These are the activations of a small neural network, seen along a few directions. Each row is one input.
In each table, some parts of the input vary, and every possible input appears once, in random order.
A made-up example of a description, with smaller parts first: ring(8) and (point or ring(9) or (values(3) and line(4))).
Shared parts are said once, and a part with two or three values counts as separate values.

Other details of the inputs shift rows strongly along two fixed directions, in all tables alike. That doesn't count.

Table:
R1: 33 54 -37 -29 -24 13 -36 9 18 -38 4 -34 2
R2: -18 7 3 -1 -3 -1 12 1 -6 9 13 13 3
R3: -15 -25 30 29 11 -7 20 -7 -1 28 0 24 -16
R4: 33 61 3 -27 9 -3 -67 -16 5 -51 27 -67 26
R5: -22 -19 19 18 9 -14 27 -7 -17 24 15 24 -3
R6: 1 -44 -20 10 -18 -1 61 23 3 32 -41 37 -27
R7: -17 -29 19 21 15 -21 30 -14 -22 25 5 29 2
R8: -2 -14 38 17 30 -19 -4 -17 -8 2 6 -13 9
R9: -40 -16 16 23 14 7 18 -9 -4 15 23 32 -13
R10: 1 11 32 15 24 -4 -30 -33 -17 -11 31 -11 36
R11: 1 -29 -45 -8 -24 17 59 26 -7 14 -29 35 -17
R12: -26 -26 -33 5 -22 11 44 26 15 34 -25 44 -50
R13: -39 -20 59 28 33 -26 8 -11 -9 37 17 7 -6
R14: -22 -9 30 14 24 0 -18 -17 4 8 13 -8 1
R15: 3 -26 -35 -17 -21 -7 54 38 2 24 -44 11 -18
R16: 7 16 -14 -16 2 2 -18 0 5 -14 -1 -22 -6
R17: -19 -13 24 22 8 0 9 -8 7 18 5 19 -18
R18: 24 11 -89 -45 -40 40 8 42 24 -24 -42 -16 -17
R19: 6 -9 -66 -32 -26 35 19 40 25 -6 -38 5 -23
R20: 8 20 39 17 21 -18 -36 -29 -7 -4 23 -16 12
R21: 33 -16 -62 -30 -28 13 28 32 7 -7 -53 -10 -1
R22: 27 20 -31 -31 -7 21 -28 9 16 -30 -12 -31 11
R23: -23 -39 29 20 25 -3 13 -3 0 29 -4 15 -6
R24: 28 61 -28 -29 -21 11 -40 10 18 -36 4 -34 9
R25: 34 40 -39 -30 -17 22 -21 1 -1 -46 5 -25 20
R26: 26 24 -12 -18 -9 -10 0 2 -14 -18 0 -15 30
R27: 22 30 -10 -17 1 17 -36 -14 0 -34 17 -19 33
R28: -21 -8 20 12 7 -12 23 -2 -16 23 12 20 5
R29: 42 46 6 -18 15 1 -57 -16 -2 -50 14 -61 31
R30: -1 23 49 17 18 -22 -27 -20 -4 5 24 -14 15
R31: -39 -13 39 27 26 -13 3 -28 -15 22 33 25 -3
R32: 43 35 30 -16 -27 -9 -77 -5 -11 -65 10 -49 26
R33: 49 52 5 -11 3 4 -67 -23 3 -45 13 -52 41
R34: -28 12 21 13 15 -5 -10 -17 -7 1 39 7 2
R35: -5 18 12 1 -4 -5 -7 1 9 8 6 -1 -5
R36: 12 12 44 18 25 -6 -42 -28 1 -6 20 -14 26
R37: -3 21 -25 -11 -6 11 -10 -2 -3 -16 14 2 0
R38: -4 -6 12 9 4 8 -8 -6 13 9 0 11 -3
R39: -10 -12 25 21 5 -16 14 -4 -2 26 5 14 -13
R40: -11 6 3 10 0 10 -4 0 14 1 6 9 -17
R41: -1 20 -20 -15 2 8 -21 4 9 -16 3 -19 -12
R42: -23 -17 62 36 23 -35 12 -16 -8 37 12 17 2
R43: 43 28 -32 -27 -17 -6 -5 2 -13 -32 -2 -24 28
R44: -8 20 37 16 23 4 -49 -25 14 -10 30 -9 13
R45: -8 -21 32 25 9 -27 20 -8 -5 28 1 16 -7
R46: -2 -22 37 15 31 -14 -10 -16 -3 7 1 -7 18
R47: -2 -30 -40 -13 -21 2 52 36 4 25 -36 14 -33
R48: -32 3 54 36 29 -3 -34 -32 8 11 34 5 2
R49: 1 19 -28 -12 -9 23 -14 -2 3 -21 9 -3 12
R50: -12 -35 -37 -1 -18 5 59 20 -12 30 -24 43 -23
R51: -2 -8 3 1 11 -9 2 -1 -5 8 -5 -7 -9
R52: -26 14 2 1 0 3 4 1 -3 5 21 12 0
R53: -37 -22 53 40 24 -7 -4 -26 4 32 19 23 -8
R54: -14 -23 50 13 -12 -14 -17 -4 -29 -17 17 9 8
R55: -17 -13 62 27 39 -37 -9 -26 -13 16 24 -12 9
R56: 32 40 -28 -24 -23 6 -22 7 13 -26 -3 -26 1
R57: -22 -29 54 40 27 -33 12 -24 -11 37 9 24 -7
R58: -29 -35 -33 -1 -23 7 66 25 -3 35 -16 48 -33
R59: -46 -8 25 13 17 -7 7 4 7 26 13 10 -22
R60: -21 -33 21 21 16 1 21 -10 -12 25 7 33 7
R61: 27 5 -17 -10 -5 3 -3 -7 -12 -19 -6 -10 32
R62: 0 -11 6 4 11 2 -5 -3 0 4 -7 -11 5
R63: 55 45 2 -20 11 0 -58 -27 -11 -56 19 -46 65
R64: 6 -3 -68 -30 -29 31 27 41 20 -10 -35 1 -33
R65: 20 29 -13 -11 -10 3 -24 -5 8 -16 1 -15 -2
R66: 28 14 -91 -45 -44 45 14 37 15 -28 -30 6 -1
R67: -3 -43 -30 2 -16 3 68 20 -12 23 -30 41 -13
R68: 2 -50 -20 7 -16 3 54 24 8 36 -45 42 -18
R69: 8 14 -19 -11 -7 17 -11 -7 -2 -17 6 -5 17
R70: -22 -1 11 -1 6 -6 6 7 6 15 2 -3 -13
R71: 7 8 40 10 33 -28 -32 -28 -12 -9 17 -30 20
R72: 56 4 -76 -34 -47 19 19 33 12 -19 -56 -9 4
R73: -13 -12 -51 -20 -24 15 36 38 16 12 -25 11 -41
R74: -28 -47 52 16 -8 -18 -1 11 -17 4 -4 10 -20
R75: 14 -7 -61 -30 -28 25 29 36 16 -8 -39 -2 -27
Each input here is: values(3) and (point or (line(4) and line(6))).
Question: The inputs of R63 and R46 match in every part but the values(3) part. If R9 is changed in the same way as R63 into R46, which row does it become?
Answer: R64
Question: The inputs of R25 and R75 match in every part but the values(3) part. If R69 is changed in the same way as R25 into R75, which row does it become?
Answer: R14
Question: Which other rows does R72 become when the values(3) part takes its other values? List them by row number.
Answer: R21, R61
Question: Which other rows does R67 become when the values(3) part takes its other values? List them by row number.
Answer: R6, R8
Question: Which other rows does R53 become when the line(4) part takes its other values? List them by row number.
Answer: R33, R48, R72

Table:
R76: -47 -24 99 59 68 -29 -21 -58 -15 30 52 15 19
R77: 42 32 -25 -24 -18 5 -25 4 3 -28 -10 -26 22
R78: -55 -7 6 17 8 5 20 6 15 34 16 29 -44
R79: -18 -26 6 12 2 -15 35 4 -8 33 -8 24 -18
R80: 23 -4 -56 -22 -36 15 33 29 6 0 -35 16 -5
R81: -29 -25 43 31 17 -9 10 -20 -18 17 25 29 3
R82: 20 -11 -41 -16 -14 12 18 16 5 1 -31 3 -4
R83: 70 37 -57 -46 -24 18 -29 19 14 -52 -33 -52 19
R84: 12 -9 -38 -22 -20 8 21 23 -2 -1 -26 2 -3
R85: -21 20 -7 -5 -8 22 -24 2 14 -15 18 0 -19
R86: 58 49 -17 -32 -19 4 -58 -3 -3 -64 0 -57 33
R87: 22 -14 -53 -25 -41 14 27 32 -2 -7 -37 12 -12
R88: 17 8 -10 -9 -8 -10 3 6 -1 -4 -11 -15 -2
R89: -12 -47 -41 -3 -34 11 64 33 -4 25 -36 49 -29
R90: -11 10 -51 -17 -13 36 3 19 30 -1 -11 5 -30
R91: -21 -23 3 13 2 -13 39 2 -8 30 -3 29 -14
R92: 39 63 62 6 47 -18 -107 -58 -5 -57 50 -80 63
R93: -45 -21 79 42 48 -27 -9 -39 -19 24 44 14 16
R94: 32 34 -15 -15 -9 8 -20 -6 -2 -27 6 -17 29
R95: -18 -45 -27 9 -5 13 62 15 0 36 -25 47 -20
R96: -21 -52 9 15 -12 -6 43 20 -3 31 -25 35 -31
R97: 28 86 -16 -29 -4 23 -84 -12 24 -58 32 -56 21
R98: -2 16 74 29 35 -26 -49 -40 -7 -4 36 -24 28
R99: -9 -33 7 12 -8 -7 34 17 5 30 -25 24 -21
R100: -16 -47 -15 -1 -14 -1 54 33 2 32 -37 27 -29
R101: 37 17 -72 -43 -36 25 17 29 -1 -28 -27 -10 12
R102: -23 -21 52 28 25 -30 10 -12 -7 29 10 8 -12
R103: 55 68 -28 -34 -8 3 -43 -11 -7 -56 16 -51 41
R104: -80 8 109 53 71 -17 -54 -55 0 21 83 1 0
R105: -27 -39 22 17 9 -12 29 5 -6 31 -9 19 -13
Question: The inputs of R92 and R88 match in every part but one. If R82 is changed in the same way as R92 into R88, which row does it become?
Answer: R79
Question: What is each input in this table made of?
Answer: values(5) and (point or line(5))
Question: Which other rows agree with R98 in the values(5) part? List them by row number.
Answer: R77, R80, R94, R97, R99
Question: Which other rows does R93 become when the line(5) part takes its other values? List them by row number.
Answer: R84, R100, R101, R105

Table:
R106: -28 -33 91 55 57 -50 14 -45 -27 41 33 16 10
R107: 24 29 -56 -38 -34 36 -25 26 19 -46 -14 -27 -15
R108: -64 -45 -6 23 9 23 55 10 9 48 2 59 -33
R109: -5 -4 -10 5 -10 10 5 6 18 15 -10 21 -15
R110: 72 20 -42 -29 -36 5 -3 17 2 -31 -39 -22 26
R111: -15 4 58 17 29 -28 -27 -22 -10 8 23 -22 17
R112: -3 29 7 6 -1 16 -30 -7 21 -8 17 -4 -5
R113: 31 45 -40 -43 -19 10 -32 20 16 -36 -10 -43 7
R114: -49 -15 98 47 54 -22 -49 -48 -8 8 54 0 1
R115: 20 53 -40 -41 -20 21 -32 23 22 -37 -2 -43 -2
R116: -4 22 8 -1 24 10 -35 -24 1 -18 30 -11 28
R117: -26 -7 102 56 48 -32 -38 -54 -10 24 44 5 23
R118: 28 60 -54 -34 -13 22 -25 8 18 -37 4 -36 -4
R119: 9 -37 -18 -10 -20 -13 54 35 -6 23 -44 13 -11
R120: -1 -32 -6 1 -13 1 13 10 -6 3 -21 8 -13
R121: -54 -101 -41 18 -19 16 123 39 -4 83 -53 95 -47
R122: 17 40 -28 -29 -50 -2 -4 16 -22 -36 14 0 7
R123: -7 -80 -60 -5 -31 15 111 45 -9 48 -64 68 -23
R124: 66 13 -28 -33 -25 2 -24 11 -11 -54 -26 -42 28
R125: -13 6 54 31 43 -31 -19 -41 -14 13 34 -12 14
R126: 2 34 10 2 25 -9 -32 -24 3 -11 28 -22 6
Question: What is each input in this table made of?
Answer: point or (line(4) and values(5))
Question: Which other rows does R108 become when the values(5) part takes its other values? List them by row number.
Answer: R107, R112, R115, R118

Table:
R127: -40 -48 114 62 68 -45 9 -51 -37 37 43 20 32
R128: -59 -63 21 15 -20 -12 48 43 10 53 -31 39 -67
R129: 36 17 -82 -36 -55 2 46 42 5 0 -42 6 -32
R130: -59 -4 116 62 40 -58 -5 -41 -21 52 59 27 -4
R131: 70 50 12 -20 37 -13 -72 -44 -18 -59 21 -76 87
R132: -49 -44 -71 -7 -26 41 95 43 10 43 -26 73 -48
R133: 28 -13 -18 -21 -34 -11 24 20 -30 -14 -22 3 23
R134: -23 -34 32 26 -16 4 5 1 -1 18 -2 42 -11
R135: 51 37 -11 -11 14 25 -69 -27 21 -42 1 -42 44
R136: -35 -80 -13 28 -28 16 68 24 4 48 -39 78 -52
R137: 56 95 20 -15 20 -19 -74 -33 3 -50 39 -74 47
R138: 56 61 25 -6 14 16 -96 -37 10 -69 29 -59 56
R139: -29 1 82 31 70 -23 -60 -38 17 13 30 -42 3
R140: 24 53 -82 -44 -5 45 -21 2 17 -38 5 -26 24
R141: -70 -73 48 38 14 -21 41 16 5 58 -13 37 -70
R142: 4 19 -107 -54 -70 45 38 54 4 -21 -23 26 -18
R143: 45 9 -6 -17 -8 -15 -13 -9 -33 -41 -1 -28 38
R144: 7 13 -114 -50 -57 47 40 44 4 -24 -24 22 -26
R145: -52 -10 97 66 78 -46 -1 -57 -2 67 47 17 3
R146: 37 16 -63 -48 -35 23 -3 51 32 -29 -51 -43 -27
Question: The inputs of R141 and R136 match in every part but one. If R146 is changed in the same way as R141 into R136, which row does it become?
Answer: R138
Question: What is each input in this table made of?
Answer: line(4) and values(5)
Question: Start at R131 and move only the line(4) part, one step at a time. The first step leads to R127. Which rows follow, in order?
Answer: R143, R133
Question: Which other rows does R142 become when the values(5) part takes its other values? List them by row number.
Answer: R128, R130, R133, R134
